Each row below holds a small network's activations on one input, seen along a few directions.
Each table varies a few parts of the input and shows all the possible inputs, shuffled.
A made-up example of a description, with smaller parts first: line(6) and (point or (values(2) and ring(5)) or ring(11)).
Shared parts are said once, and a part with two or three values counts as separate values.
(in the rows, 128 means zero)

Other details of the inputs shift rows strongly along two fixed directions, in all tables alike. That doesn't count.

Rows:
row 1: [149 177 164 115 111 135 127 124 126 103 100 144 188 116 102]
row 2: [ 76  58  82 188 162 161 164 126 129 173 172 101  57 161 184]
row 3: [ 91  48  97 133 171 147 162 127 127 179 155 140  50 172 147]
row 4: [ 78  77  91 119 153 164 139 116 133 157 130 113  80 152 175]
row 5: [151 157 134 155 108  94 131 104 109  95 141 120 153 119 104]
row 6: [158 147 139 161 118  84 154 139 121  90 155 118 167 125 123]
row 7: [138 159 122 144 111 130 127 120 137  90 118  92 191  89 100]
row 8: [120 126 165  41 136 144 104 139 147 166  99 145  78 127 135]
row 9: [113  83 110 134 157 145 142 152 127 154 151 126  48 165 164]
row 10: [133 132 153  56 116 119  89 138 107 126 119 156  70 123 145]
row 11: [120 125 147  90 130 135 100 116 114 145 113 132  68 131 151]
row 12: [136 112 127  93 133 125 123 145 120 103 113 135 118 130 126]
row 13: [150 145 145  73 106 123  45 164 172 153 119 149 110 141 160]
row 14: [137 128 124 160 125 117 168 122 104 101 142 154 181 143 115]
row 15: [146 141 139 125 116 129 141 143 110  98 122 159 166 123 104]
row 16: [ 92 134 142  62 121 182 106 142 136 159 102 156  93 129 153]
row 17: [149 160 159 130 124 114 126 135 139 112 128 109 142 122 130]
row 18: [ 94  26  85 160 176 132 184 123 110 174 172 140  66 176 154]
row 19: [140 100 113 184 140 105 166 140 112 111 168 116 127 145 138]
row 20: [120 129 139  34 132 145  96 151 134 130  93 141  76 143 143]
row 21: [109 136 141  99 121 136 127 122 151 153 129 123 129 108 124]
row 22: [130 130 104 214 130 108 148  95 106 113 147 102 150 108 111]
row 23: [111 127 104 203 117 114 150  84 113 121 161  97 151 117 130]
row 24: [125 134 147  58 137 146 100 134 138 123  89 129 101 131 141]
row 25: [146 119  90 155 116 105  97 121 145 129 127 124 186 153 133]
row 26: [116 158 161  48  99 154  60 139 134 138  98 130  69  86 135]
row 27: [156 163 140 157 117  97 145 137 131  97 148 112 161 127 116]
row 28: [144 144 140 132 121  99 151 121 134 119 138 126 166 124  95]
row 29: [131 151 171  42 122 174  88 155 134 138  74 165  97 120 124]
row 30: [137 112 109 176 144 125 156 109 120 100 125  97 164 132 116]
row 31: [134 158 144 131 106 122 132 123 151 124 127 109 176  83  90]
row 32: [110 123 111 190 131 126 159 117 136 131 166  94 139 132 150]
row 33: [122 148 118 180 110 146 156 118 122 113 130 120 195 109 103]
row 34: [168 156 143 139 100  88 122 123 100  83 134 127 156  96  98]
row 35: [152 143 128 120 119  98 140 128 118  79 123 124 176 123 111]
row 36: [141 132 133  90  99 116  38 129 148 151 117 156 107 136 148]
row 37: [136 128 120 106 131 130 124 140 124 107 111 121 126 132 114]
row 38: [121 167 163  45 114 137  64 134 130 139  94 143  69  97 139]
row 39: [145 168 145 128 109 125 142 131 121 100 117 149 184 128  97]
row 40: [153 160 166 114 120 125 110 151 142 112 114 111 125 108 120]
row 41: [128 123  91 195 145 121 161 109 121 103 131  95 175 118 112]
row 42: [137 175 156 112 120 120 108 148 148 118 120 118 129 101 129]
row 43: [136 180 140 142 114 131 136 124 126 107 111 139 196 106  99]
row 44: [130 143 107 172 137 114 151 107 125 101 127 100 185 117 114]
row 45: [128 136 126 167 137 125 137 141 136 127 137 107 122 115 133]
row 46: [134 108 130 127 135 100 159 123 125 130 148 141 140 133 119]
row 47: [ 93  55 101 154 164 151 137 104  97 170 144 121  35 166 170]
row 48: [ 94  43  94 171 178 146 178 108 120 182 156 119  78 169 149]
row 49: [135 129 113 177 127 132 167 127 107 109 136 138 174 142  99]
row 50: [164 167 130 121  85 121  81 135 154 125 106 169 207 131 113]
row 51: [ 77  56  84 172 177 139 178 105 124 190 161 123  83 163 157]
row 52: [128 136 135 133 135 124 136 126 143 140 123 123 140 101 102]
row 53: [127 122 141  66 124 143  87 140 115 142 114 145  42 129 140]
row 54: [111 114  97 191 145 151 166 119 111 135 135 132 154 136 121]
row 55: [142 130 141  57 106 122  57 147 176 174 110 163 124 134 135]
Description of these inputs: values(5) and (point or (values(2) and line(5))).
Changing only the values(5) part turns row 8 into row 17. The same change can be made to row 3. Which row results?
Answer: row 9
Changing only the values(5) part turns row 50 into row 25. The same change can be made to row 29. Which row results?
Answer: row 30
Which other rows does row 23 become when the line(5) part takes its other values? List them by row number.
Answer: row 5, row 10, row 11, row 38
Which other rows does row 21 become when the values(5) part takes its other values? List them by row number.
Answer: row 4, row 16, row 23, row 32
Which other rows does row 6 become when the values(2) part takes its other values? List them by row number.
Answer: row 19
Which other rows does row 45 become when the values(5) part takes its other values? List them by row number.
Answer: row 22, row 41, row 52, row 54

Rows:
row 56: [128 147 124 139 123 134 139 117 128 109 112 116 174 115 106]
row 57: [116 124 155  27 134 168  92 163 125 140  83 161  58 127 137]
row 58: [148 149 136 136 120 108 120 130 117  98 132 109 136 107 114]
row 59: [135 142 129 156 127 112 141 116 139 117 133 100 163 110 113]
row 60: [150 151 150 126 122 100 142 125 117 103 133 124 136 113 106]
row 61: [101 130 148  54 128 168  93 144 145 171 106 148  74 118 143]
row 62: [149 157 148 121 114 100 120 122 107  98 131 123 125 107 116]
row 63: [ 96  86 102 174 150 138 150 108 128 169 153 113 102 143 151]
row 64: [ 97  85 101 153 156 162 163 125 111 144 136 127 101 160 155]
row 65: [141 148 136 161 127 113 148 130 132 108 137 105 156 115 118]
row 66: [135 155 128 160 106 116 115 110 133 121 131 107 151  97 119]
row 67: [105  75 100 166 158 138 181 109  89 132 148 137 107 162 140]
row 68: [130 145 137 126 122 128 138 125 140 119 118 116 163 108 111]
row 69: [144 145 148 120 120 111 151 130 116 101 128 136 147 113 101]
row 70: [153 134 120 138 112 104 115 132 147 130 132 153 188 144 119]
row 71: [142 143 142 125 122 121 143 139 124 106 125 128 149 110 101]
row 72: [147 129 132  82 103 121  58 143 150 145 122 153 112 147 152]
row 73: [138 160 139 135 117 117 115 133 129 101 128 108 135 109 128]
row 74: [120  71  90 163 144 115 126 122 141 168 156 146 115 186 161]
row 75: [113  79 100 170 163 130 167 120 114 144 157 116  86 156 143]
row 76: [137 153 131 128 116 117 109 120 138 109 123 102 143 101 123]
row 77: [100 137 151  34 125 182  77 143 144 165  81 160  67 120 145]
row 78: [137 153 145 127 120 130 141 142 134 109 125 121 156 112 113]
row 79: [113  73  80 153 144 140 130 124 126 164 140 163 129 189 160]
Changing only one part turns row 71 into row 58. The same change can be made to row 78. Which row results?
Answer: row 73
Describe the family of inputs behind these rows.
Answer: line(4) and (point or line(5))
Start at row 67 and move only the line(4) part, one step at a time. The first step leads to row 69. Which rows follow, in order?
Answer: row 60, row 62
Which other rows does row 63 become when the line(5) part takes its other values? List them by row number.
Answer: row 59, row 60, row 65, row 75
Start at row 79 and move only the line(4) part, one step at a time. The first step leads to row 70. Which rows follow, in order?
Answer: row 74, row 72

Rows:
row 80: [180 197 155 123  76  88 114 117 117  81 115 163 241 106  78]
row 81: [132 168 171  29 102 133  57 158 186 167 104 160 117 110 140]
row 82: [110  91 110 121 152 145 108 149 165 178 131 129  86 175 174]
row 83: [143 129 163  50 108 114  43 152 165 168 133 119  25 119 176]
row 84: [181 208 184 123 109  65 135 137 113  61 140  91 138  62  76]
row 85: [101  72 113 170 165 124 213 104 108 154 156 122 115 140 104]
row 86: [ 80  93  92 112 155 182 120 131 118 136 109 103  76 140 175]
row 87: [177 187 167  53  96 122  67 154 129  87  77 170 166 123 106]
row 88: [ 87  94  93 179 143 154 158  76 115 163 135 115 123 123 120]
row 89: [156 121 106 175 112  93 148  91 103 120 140 155 208 135  86]
row 90: [153 138 122 185 145 104 203 132 117  54 144  86 202 114  94]
row 91: [177 204 156 146  83  96  98 150 176 105 125 124 235  89  86]
row 92: [ 87 131 125 117 126 169 126 103 125 153 117 129 105 118 140]
row 93: [124  68  68 173 150 127 151 122 101 108 146 139 136 193 154]
row 94: [135 132 150  25 110 160  64 169 125 146  88 200  79 147 144]
row 95: [120 113 148 103 162 148 165 151 121 120 117 124  94 137 133]
row 96: [104  75  87 122 151 142 114 153 165 164 138 115  85 182 180]
row 97: [105  83 112 183 164 143 213 134 106 133 160 123 115 149 125]
row 98: [138 148 142 187 128  99 215 110 111  96 154 111 204 109  81]
row 99: [137 153 168  26 108 127  50 151 185 180  96 157 117  98 121]
row 100: [108 131 106 186 141 153 147 105 113 114 121  93 155 125 133]
row 101: [123  81 117 118 132 105  91 120  92 133 154 148  34 164 169]
row 102: [113 155 126 156 115 161 128 119 123 119 115 116 152 100 115]
row 103: [100 101  92 211 140 118 144  84  94 132 158  79  64 114 163]
Describe the family of inputs behind these rows.
Answer: values(4) and (point or line(5))
Changing only the values(4) part turns row 102 into row 94. The same change can be made to row 100. Which row results?
Answer: row 87
Which other rows agree with row 83 in the values(4) part? List them by row number.
Answer: row 81, row 82, row 91, row 96, row 99
Which other rows agree with row 98 in the values(4) part? List them by row number.
Answer: row 84, row 85, row 90, row 95, row 97
